These are the activations of a small neural network, seen along a few directions. Each row is one input.
Each table varies a few parts of the input and shows all the possible inputs, shuffled.
A made-up example of a description, with smaller parts first: one of 6 places along a line, together with either a single point or (one of 2 separate values, together with one of 5 places around a ring) or one of 11 places along a line.
Shared parts are said once, and a part with two or three values counts as separate values.
In the rows, zero is written as 128.

Other details of the inputs vary at random and push rows far along two fixed directions, the same in every table; ignore that.
To show where, the next rows are all for the same input, with only those details redrawn:
[180 123 128  93 103 140 112 169 127 120 136 106 146]
[157 128 137 114 112 145 112 182 113 142 143 125 148]
[180 125 129  80  91 110 133  98 166  82 128  93 131]
[124 137 152 140 120 135 125 163 114 155 149 145 145]
[140 134 146 124 113 131 126 152 124 138 143 132 142]
[124 137 152 140 120 135 125 163 114 155 149 145 144]
[ 80 151 173 168 124 107 153 102 133 153 151 164 132]
[184 121 127  89 101 139 111 168 128 117 136 103 145]

Table:
row 1: [143 109  98 120 151 175 101 216  99 130 131 107 147]
row 2: [ 98 139 138 173 155 161 110 224  89 166 142 157 148]
row 3: [ 59 145 157 167 127  94 195  41 164 125 136 143 118]
row 4: [147 104  97 109 155 172  97 210  96 129 121 105 144]
row 5: [167 129 126  90  90 101 148  71 179  78 118  85 126]
row 6: [ 94 124 152 148 132  90 159  49 151 135 122 129 112]
row 7: [194 139  42  70 116 149 142  56 138  85 100 121  92]
row 8: [103 125 162 149 135 112 122 121 110 168 140 152 126]
row 9: [126 138 139 119 114  83 131  57 178  68 124 123 113]
row 10: [139 110 108 114 144 151 103 185 109 121 118 111 133]
row 11: [ 58 156 182 190 132 110 155 112 122 174 157 182 134]
row 12: [168 115 105 104 127 143  99 174 133  98 118  97 134]
row 13: [162 121 101  87 114 118 137 106 169  52 113  81 123]
row 14: [160  99  99  93 140 141  97 167 118 104 113  93 127]
row 15: [165 111 112 100 131 130  82 168 119 113 113 102 129]
row 16: [166 123 122  91  98 107 156  72 181  77 116  82 125]
row 17: [145 104 112 102 132 145 139 126 128 123 119  94 135]
row 18: [142 128 144 110 102  98 139  73 163 102 131 115 123]
row 19: [ 64 141 166 174 153  91 121  97 124 145 137 173 116]
row 20: [152 114 140 120 129 160  88 217  79 177 139 137 149]
row 21: [ 68 135 163 176 141 111 157  92 128 166 131 155 123]
row 22: [175 114 120  99 105 143 108 166 126 129 125  96 140]
row 23: [ 74 135 149 157 146  71 153  28 169 100 114 138 102]
row 24: [124 140 140 145 137 145  96 208 100 142 145 152 147]
row 25: [ 98 131 121 152 155 155 134 173 113 132 138 132 142]
row 26: [135 114 138 126 126 126 113 142 111 157 125 120 130]
row 27: [ 94 132 157 158 132 121 133 126 115 169 130 148 131]
row 28: [ 61 159 159 185 140 105 144 110 138 134 138 166 127]
row 29: [106 117 137 135 133 126 148 112 126 142 125 124 125]
row 30: [100 130 136 149 147 118 125 122 133 124 119 138 123]
row 31: [148 108 116 114 123 158 123 178 112 142 131 104 140]
row 32: [196 149  59  79 100 120 140  30 156  80  94 132  84]
row 33: [ 83 117 140 145 144 103 172  44 147 130 126 121 114]
row 34: [193 150  74 101 112 159  95 144  87 145 120 174 110]
row 35: [109 115 115 116 145  95 150  43 169  75 112 100 108]
row 36: [168 109 102  93 122 163 137 165 127 115 129  84 149]
row 37: [170 120 110 102 118 137  90 173 132  99 118 100 134]
row 38: [ 97 133 149 150 120  98 167  57 164 123 128 128 119]
row 39: [ 59 129 148 185 156 147 159 139 104 184 149 155 139]
row 40: [107 135 139 136 131  99 123  93 149 106 115 131 117]
row 41: [151 101 118  95 121 117 137  94 141 110 115  88 119]
row 42: [ 68 133 138 181 161 149 122 186  95 165 142 161 136]
row 43: [209 146  57  85 105 158  99 133 103 128 105 145 106]
row 44: [113 161  84 148 138 149 145  91  97 160 120 191  94]
row 45: [ 58 144 168 194 166 138  99 196  75 193 148 197 138]
- Describe the family of inputs behind these rows. => one of 5 places along a line, together with either a single point or (one of 2 separate values, together with one of 4 places along a line)
- Changing only the place on the line of 5 turns row 40 into row 4. The same change can be made to row 27. Which row results? => row 17
- Start at row 25 and move only the place on the line of 5, one step at a time. The first step leads to row 13. Which rows follow, in order? => row 2, row 28, row 24

Table:
row 46: [ 89 139 129 166 148 144 142 128  87 190 139 177 121]
row 47: [190 109 117  73 105 106 102 109 162  71 113  77 126]
row 48: [ 83 144 147 174 152 125 116 142  99 174 131 179 123]
row 49: [193 127  96  75  93 125 128 111 167  64 114  85 125]
row 50: [ 95 132 169 136 122  70 144  54 172  94 129 123 120]
row 51: [189  98 126  62  96 119 130 113 162  83 120  61 138]
row 52: [ 62 110 112 147 172 105 168  52 168  77 106  98 108]
row 53: [105 127 153 135 117  91 167  39 168 117 130 118 120]
row 54: [169 115 115 109 127 152  76 211  96 142 122 119 137]
row 55: [ 74 145 169 175 137 129 143 162 118 156 157 160 146]
row 56: [171 123 116 110 120 165 102 214 111 130 139 112 153]
row 57: [174 108 110 103 119 166 103 202  94 158 126 106 142]
row 58: [ 86 144 134 169 154 132 114 136  91 171 134 188 115]
row 59: [ 87 137 142 170 144 139 144 133  95 190 136 167 128]
row 60: [173 132  97 108 123 172 104 204 100 134 127 126 142]
row 61: [108 159 115 136 121 107 164  39 158  96 126 154 104]
- Describe the family of inputs behind these rows. => either a single point or (one of 3 separate values, together with one of 5 places along a line)
- Start at row 55 and move only the place on the line of 5, one step at a time. The first step leads to row 56. Which rows follow, in order? => row 49, row 60, row 61

Table:
row 62: [ 77 124 135 152 165 133 157  92 110 155 144 148 126]
row 63: [ 89 139 164 164 136 134 133 132  90 196 167 187 135]
row 64: [198 150 102  71  69  88 147  25 209  25 117  92 108]
row 65: [ 71 122 118 179 160 136 144 128 109 170 103 138 114]
row 66: [ 49 114 251 195 127  83 151 167 155 158 168 110 175]
row 67: [165 125 116 133 122 158  83 207  89 185 112 132 138]
row 68: [ 97 179 157 147 103  76 156  34 175  86 134 171 107]
row 69: [ 71 130 140 140 153  88 169  15 152 105 147 148 106]
row 70: [ 83 138 140 141 144  56 137  11 175  72  99 140  85]
row 71: [225 111  95  76  96 144  63 187 116 120 108  93 128]
row 72: [211 111  89  80  89 142 111 153 133 132  88  78 121]
row 73: [ 80 168 139 186 117 140 175 124 122 178 138 175 127]
row 74: [ 63 129 132 197 177 147 115 169  85 194 117 166 125]
row 75: [106 132 148 128 103 104 196  19 156 142 133 135 111]
row 76: [148  60 174  83 123 131  93 238 160  75 140   5 192]
row 77: [203 118  63  73 123 167 111 172 137  73 111  80 139]
row 78: [131 110 106 145 164 161  72 220  77 162 119 136 131]
row 79: [229 101 101  52  99 170 102 175 107 135 130  89 148]
row 80: [127  96 102 123 157 195 129 209  63 185 139 121 145]
row 81: [202  96  93  40 133 142  86 162 110  79 131  92 133]
row 82: [ 56 162 141 184 166 133 125 160 102 139 148 197 127]
row 83: [ 55 150 119 194 162 161 167 157 103 170 135 168 130]
row 84: [177 126 137  64  91  86 130  45 159  75 132 117 117]
row 85: [ 96 171 142 173 116 125 159 101 139 146 138 169 129]
row 86: [159 136  89  82 109  89 155  15 213   6 113  90 100]
row 87: [162 131 131 124 123 139  60 212  83 164 118 150 132]
- Changing only one part turns row 84 into row 81. The same change can be made to row 64. Which row results? => row 86
- Describe the family of inputs behind these rows. => one of 2 separate values, together with either a single point or (one of 3 separate values, together with one of 4 places along a line)
- Which other rows does row 67 become when the place on the line of 4 takes its other values? List them by row number. => row 71, row 72, row 87
- Which other rows does row 75 become when the choice among 2 separate values takes its other values? List them by row number. => row 80

Table:
row 88: [155 127 105 108 121 138 125 131 134 110 121 113 127]
row 89: [103 140 136 153 137 126 125 130 114 150 129 158 123]
row 90: [163 133 114 104 110 134 124 129 132 114 128 122 128]
row 91: [184 118  97 100 124 181  89 235  85 149 129 118 147]
row 92: [132 120 115 114 129 122 140  93 141 110 119 114 118]
row 93: [141 127 121 113 117 118 138  92 141 117 119 120 118]
row 94: [ 96 133 130 153 149 129 127 130 114 142 129 151 123]
row 95: [ 89 124 166 156 139 115 124 149 128 141 141 132 141]
row 96: [144 115 142 110 118 122 128 145 150 101 132  91 144]
row 97: [126 112 152 117 120 107 138 109 156 107 129  93 137]
row 98: [137 124 117 118 123 121 138  93 141 116 119 117 118]
row 99: [ 95 137 127 154 146 138 139 133 115 144 134 149 127]
row 100: [146 131 125 111 112 116 137  90 141 120 125 125 120]
row 101: [109 143 141 151 133 125 123 129 113 153 136 163 125]
row 102: [100 137 132 156 143 128 125 131 114 148 129 154 123]
- Changing only one part turns row 96 into row 97. The same change can be made to row 90. Which row results? => row 100
- Describe the family of inputs behind these rows. => one of 3 separate values, together with either a single point or one of 4 places along a line
- Which other rows agree with row 95 in the choice among 3 separate values? List them by row number. => row 89, row 94, row 101, row 102
- Start at row 92 and move only the place on the line of 4, one step at a time. The first step leads to row 98. Which rows follow, in order? => row 93, row 100
